A small network was shown many inputs. Here are its activations along a few directions, one row for each input.
In each table, some parts of the input vary, and every possible input appears once, in random order.
A made-up example of a description, with smaller parts first: one of 4 places along a line, together with either a single point or one of 9 places around a ring or (one of 3 separate values, together with one of 8 places around a ring).
Shared parts are said once, and a part with two or three values counts as separate values.

Table:
x1: [-2.25  0.11 -1.31 -0.48  3.57  1.02 -2.98  2.98  0.17  1.67 -2.91  0.09
 -0.58 -2.47]
x2: [-1.31  0.90  1.18  1.97  2.03  1.23  1.80 -0.15 -1.88 -0.66  1.88 -1.65
  0.01  1.55]
x3: [ 3.67 -3.58 -0.51 -1.97 -1.89  0.75  0.29 -2.37 -2.20  0.64  3.15  0.18
 -2.43 -0.12]
x4: [-2.37  1.65 -0.46 -0.76  2.41  2.00 -1.56  2.03  0.11  2.72 -2.06 -0.86
  0.08 -3.84]
x5: [ 1.14  0.05  0.44  2.28 -0.76 -2.60 -1.32  0.95  1.17 -3.69 -1.09 -0.31
 -0.97 -1.61]
x6: [ 0.94 -1.70  0.27  2.10  1.21 -0.72  0.45 -2.27  0.17 -3.26  1.45 -1.04
 -1.71  1.78]
x7: [-1.66  3.09  1.97  2.11  0.66 -0.09  0.48  1.91  0.10 -0.57 -2.05 -0.98
 -0.51 -2.08]
x8: [ 1.30 -3.80 -1.12 -1.02 -1.68 -2.06 -2.32  0.66  0.70 -1.23  0.17  1.96
 -2.07 -3.94]
x9: [-0.60  3.06  2.35  2.25  0.62 -0.33  1.20  1.41 -1.03  0.92 -3.34 -0.64
 -0.22 -1.66]
x10: [ 1.63 -4.72 -0.64 -0.67 -0.46  0.21 -2.11 -2.18  0.05 -0.81  3.25  1.01
 -3.50  0.21]
x11: [ 1.30 -0.72  1.02  0.81 -0.20 -0.12  1.78 -2.77 -0.72 -2.59  2.49 -1.82
 -1.39  1.01]
x12: [ 2.88 -0.25  1.21  1.80 -0.54 -0.24  1.82 -2.91 -1.59 -1.26  1.83 -1.55
 -0.88  1.35]
x13: [-1.66  1.54  0.92  2.57  2.32 -1.09 -0.71  3.11  0.59 -1.58 -3.19 -0.25
 -0.92 -0.92]
x14: [-3.80  1.35 -2.80 -2.77 -5.13 -1.74  0.45  0.13  6.56 -0.70 -3.45  2.61
  5.95  8.39]
x15: [ 2.31 -3.32 -0.58 -1.67 -1.94  1.25 -0.46 -1.98 -0.64 -0.68  4.44 -0.26
 -2.76 -0.46]
x16: [ 2.83  1.40  1.17  0.83 -2.17 -2.20  0.77  0.21 -1.50 -1.97 -1.61 -0.33
 -0.10 -2.47]
x17: [-1.79 -0.19 -1.00 -0.66  3.81  2.97 -0.58  0.39 -2.19  2.45  2.15 -0.98
  0.38  0.33]
x18: [ 1.28 -2.17 -0.57 -1.78 -2.35 -1.23 -0.69 -0.14  0.82 -0.04  1.07  0.89
 -1.70 -5.34]
x19: [-0.85  0.02 -0.20  0.12  3.32  2.43 -1.24 -0.53 -2.96  4.59  1.50 -1.04
  0.55  0.71]
x20: [-2.09 -1.48 -1.51  0.22  4.84  1.88 -2.21  0.49 -1.59  2.08  0.96 -0.18
 -0.46  1.33]
x21: [-0.67  1.83 -0.26 -1.00  2.00  2.20 -1.51  2.07 -1.50  3.60 -2.93 -0.30
  0.59 -3.25]
x22: [ 3.25 -2.27 -0.76 -2.19 -3.32 -1.39 -0.35  0.09 -1.46  0.53  0.13  1.39
 -1.07 -4.68]
x23: [ 0.17  0.84  1.03  2.57  2.18  1.17  2.72 -0.01 -3.00  0.54  0.75 -1.10
  0.77  2.10]
x24: [-2.99  5.41 -1.52 -4.21 -4.65 -1.33  2.51 -1.54  7.69  1.59  0.22  4.26
  5.25  6.31]
x25: [-0.68  2.11  0.56 -4.58 -5.18 -0.92  2.94 -0.68  5.22  2.23 -3.44  2.58
  8.35  7.92]
x26: [ 1.25  1.25  1.20  0.94 -1.83 -1.94  0.14  0.25  0.12 -2.94 -0.33 -0.60
 -0.61 -2.83]
x27: [-1.25 -0.40 -0.05  3.21  3.12  0.88  0.72  0.83 -1.22 -1.60  0.97 -1.07
 -0.03  2.66]
What do these inputs look like to the network?
Answer: one of 3 separate values, together with either a single point or (one of 2 separate values, together with one of 4 places along a line)
Change only the choice among 3 separate values in x10. List by row number the other rows that result.
Answer: x3, x15
List by row number the other rows that have the choice among 3 separate values in common with x8.
Answer: x1, x5, x6, x10, x13, x14, x20, x27
Change only the choice among 3 separate values in x14. List by row number the other rows that result.
Answer: x24, x25
